These are the activations of a small neural network, seen along a few directions. Each row is one input.
In each table, some parts of the input vary, and every possible input appears once, in random order.
A made-up example of a description, with smaller parts first: one of 6 places along a line, together with either a single point or one of 9 places along a line or (one of 3 separate values, together with one of 8 places around a ring).
Shared parts are said once, and a part with two or three values counts as separate values.

Other details of the inputs shift rows strongly along three fixed directions, in all tables alike. That doesn't count.
These rows show it; all are for the same input, with only those details redrawn:
[  5.9   1.0  -3.4   6.1  12.5  32.8 -17.0  45.5  18.9  35.9 -37.7  -7.7]
[ -4.1   5.4  11.8  10.2   3.8  11.8 -16.1   7.2   5.3  12.4  -0.4   9.7]
[-16.6  -3.6   2.0  21.6 -53.4 -22.6  11.6  -4.3 -15.4 -16.7   8.5 -22.7]
[ -5.0  -0.9 -22.3 -39.6  36.0  25.5   1.3  28.6   8.1  -4.3 -23.1   4.0]
[-22.4  -2.4  -6.1 -16.0 -14.9 -15.4  13.5 -12.5 -13.5 -34.5  18.4   1.2]
[ -1.3  -8.6 -28.0  -5.9 -18.7  15.6  10.6  52.7   4.7   8.6 -45.3 -38.6]
[ -4.7   8.7  21.8  16.9   4.8   8.9 -20.5  -4.2   4.1  11.6  10.1  17.5]
[ -5.3   2.8  21.9  40.4 -34.1  -3.3 -11.6   0.6  -3.4  13.6   5.2  -6.8]

Rows:
R1: [  0.7   6.1  20.7   6.9  19.5  19.6 -32.4  12.1  11.7  18.8  -6.7  14.1]
R2: [ -2.6   0.9  26.0  30.2 -15.4  -0.2 -17.2  -0.3  -1.1   7.8   2.9  -0.4]
R3: [ -5.9   1.5 -12.2 -23.0 -24.2  -9.4   2.7  -6.0  -2.4 -15.8  21.9 -12.9]
R4: [  3.0   3.1  11.7  18.1  -8.4 -10.6 -12.9  12.4   5.6  35.1 -18.7 -21.7]
R5: [ -3.2  11.9  38.9  30.7   7.1   9.4 -42.1 -11.4   8.9  21.6  14.4  24.9]
R6: [-11.6  -3.0  -7.1 -19.5   4.4  -7.7  16.2 -19.6 -10.2 -33.8  14.8  15.4]
R7: [ 10.4   6.1  -4.2 -19.9  41.9   4.2  -8.2   0.0   8.0  12.8  -6.1  12.3]
R8: [ -8.1  -3.6 -21.4 -40.7  31.5  17.8   1.1  23.8   6.9 -13.9 -22.5   1.2]
R9: [  9.5   1.8   1.3  17.0 -29.9 -13.0   7.8 -26.7  -5.8  -3.1  34.1  -3.4]
R10: [ -4.7  -8.1 -13.2 -19.4  15.7  -5.9  23.3 -19.9 -13.0 -32.9   7.7  13.4]
R11: [  8.3  -5.6  -8.3  -3.0  20.9  22.5  -3.6  25.4   8.6  14.4 -30.3  -1.3]
R12: [ -8.4   9.0   8.6 -14.9  23.5 -23.6  -2.2 -29.8  -2.9  -6.4  16.6  12.0]
R13: [  3.3  10.3  17.4  -0.5  37.8  -8.4 -15.4 -24.0   5.0  16.5   8.7  21.7]
R14: [ -5.0  -8.9   0.5  30.0 -45.3 -23.0  20.3 -14.2 -19.2 -17.8   5.3 -18.9]
R15: [  1.3  -3.7  -5.0  -8.2  16.8   3.0  16.2 -18.7  -5.8 -23.4   7.9  19.9]
R16: [  3.1 -12.5  -3.2  20.0 -23.5  -5.2  17.3  10.9  -9.7  -4.1 -15.3 -20.6]
R17: [  6.9   1.6  15.2  30.9 -17.4  23.3 -26.0  36.0  15.7  36.9 -32.1 -14.1]
R18: [  5.6  -2.7 -10.3   6.7  -3.2  32.2 -14.6  60.1  18.6  39.5 -50.6 -25.1]
R19: [-13.5   8.5  18.7  -2.7   2.4   0.0 -17.5 -18.1   0.7 -10.9  20.2  22.5]
R20: [ -2.9  -2.4  14.9  29.6 -27.9 -15.9  10.5 -26.4 -13.8 -17.2  18.7   4.1]
R21: [  5.1   1.5   9.6  21.0 -30.7 -21.1   3.5 -22.2  -4.4  -2.0  29.0  -3.3]
R22: [ -6.2  -6.3 -17.3 -25.2  14.9  -3.6  29.0 -21.1 -12.1 -38.7  11.4  15.7]
R23: [-10.8   1.7 -10.7 -36.0  43.7   1.1  15.7 -29.0  -7.3 -38.3  25.9  38.1]
R24: [  3.1 -13.8 -20.2  21.5 -37.1  -5.2  32.9  18.4 -11.8  -2.9 -21.1 -32.6]
R25: [  3.1  -2.2   7.0  32.4 -31.2 -30.9  13.6 -11.5 -10.4  14.7  -4.5 -27.2]
R26: [  5.7   8.7  12.6   1.1  17.2  -7.7 -15.6  -9.3   5.4  14.4   5.6  10.0]
R27: [ -3.7   0.9 -15.8 -34.0   0.1  -3.9   0.1   7.0   5.2  -9.5   7.3  -6.5]
R28: [ 17.2   8.0  26.2  39.7  -1.3  -6.7 -16.2 -13.5   3.1  33.6   6.6   6.2]
R29: [17.8  1.6 -1.5  9.0 -8.8 10.8 -6.0  4.4 10.0 22.4  6.1 -5.8]
R30: [-5.1  0.7  0.1 -9.3  3.7 11.2 -5.7 10.9  3.6 -1.2 -8.8  3.5]
R31: [  4.2  -8.7 -23.3 -10.4 -21.9 -24.9  36.2 -20.6 -13.3 -29.5  20.3 -12.3]
R32: [ 12.4  -6.0 -31.4 -14.0 -27.8  13.9   6.5  44.0  11.4  18.1 -27.6 -43.9]
R33: [  3.4   8.0  26.6  35.2   5.3  15.0 -26.0  -2.1   6.9  27.6   6.5  19.9]
R34: [  6.1  10.7  31.9  18.3  30.7  21.9 -33.4 -10.8  12.1  19.0   8.1  38.5]
R35: [ 10.6  -7.7 -28.8 -13.1 -21.9   6.9   6.9  45.6  11.7  16.7 -32.2 -41.2]
R36: [ -1.4  -1.7  -6.8  -2.6 -36.3 -18.6  10.9 -18.5  -9.0 -14.9  29.6 -11.6]
R37: [-12.4  -5.5 -16.4 -10.0 -19.8  -3.2  13.3  17.6  -6.6 -13.5 -10.9 -19.4]
R38: [  4.0  -0.1  -4.2 -23.4  46.6  29.0 -13.7  19.1  13.2   9.9 -21.1  17.0]
R39: [-10.6  -1.1 -36.7 -71.5  41.5  -2.9  10.8  24.1   5.7  -9.1 -32.0 -17.2]
R40: [ -1.2 -11.6  -3.5  16.0 -22.4 -13.3  26.6  -9.4 -16.3 -21.2   1.6 -11.8]
R41: [ -6.9   1.5  -3.0 -21.4  35.5   9.8   2.8 -10.1  -1.0 -14.8  11.1  29.7]
R42: [  8.2  -0.2 -13.6 -18.9  11.1  -6.9  12.4 -16.1   0.1 -14.5  20.9  10.6]
R43: [  7.4   8.7  28.1  -1.7  63.2  25.7 -30.3 -16.1  11.6  11.7  12.2  50.9]
R44: [ -4.4   3.6  24.4  34.9 -28.5  -8.2  -8.5 -19.1  -7.0   0.6  16.5   7.0]
R45: [ -8.9  13.2  14.1 -25.1  29.0 -15.1 -21.5 -27.3   1.6  -8.2  27.4  24.9]
R46: [ 13.1   5.1  27.1  52.0 -14.8 -21.0  -5.1 -21.7  -3.7  33.1   2.7  -8.5]
R47: [  8.1  -1.9  -1.6  12.3 -31.0  -9.3   2.0   7.0   3.0  10.8   3.3 -19.0]
R48: [ 24.2  -4.8  -4.2  22.5  -3.3  -0.6   5.4  18.5   5.3  34.0 -27.9 -22.4]
R49: [  3.0  12.8  33.2  15.7  28.9  21.6 -38.2  -8.1  13.3  18.4   9.0  36.7]
R50: [ -7.8   2.2 -13.4 -33.5   6.3 -19.4   6.5  -4.3  -5.4 -18.3   3.7  -7.0]
R51: [ -0.9 -10.0 -39.0 -47.2  27.4  16.0  29.8  19.3  -0.9 -25.3 -27.4  -1.9]
R52: [ -7.0  -6.1  -7.8 -22.8  13.8   3.7   8.5   4.4  -3.9 -20.3  -5.4   1.8]
R53: [  6.7  -6.5 -15.7   1.8 -33.5 -18.1  28.0 -22.5 -12.5 -19.8  26.7 -14.8]
R54: [ -8.6  -7.5 -12.7 -15.2 -11.1  -8.5  23.7  -6.2 -12.0 -33.8   0.5  -3.8]
Changing only one part turns R34 into R49. The same change can be made to R36. Which row results? -> R32
Changing only one part turns R54 into R17. The same change can be made to R41. Which row results? -> R18
What do these inputs look like to the network? -> one of 6 places along a line, together with either one of 4 places along a line or one of 5 places around a ring
Which other rows agree with R42 in the place on the line of 6? List them by row number. -> R9, R14, R16, R20, R23, R25, R28, R51
Change only the place on the line of 4 in R13. List by row number the other rows that result. -> R7, R21, R29
A walk changes only the place on the line of 6. It starts at R10 and steps to R14. List the rest of the walk in order. -> R11, R38, R8, R5
Which other rows agree with R10 in the place on the line of 6? List them by row number. -> R15, R22, R24, R31, R40, R46, R48, R53
A walk changes only the place on the line of 4. It starts at R36 and steps to R47. List the rest of the walk in order. -> R26, R12
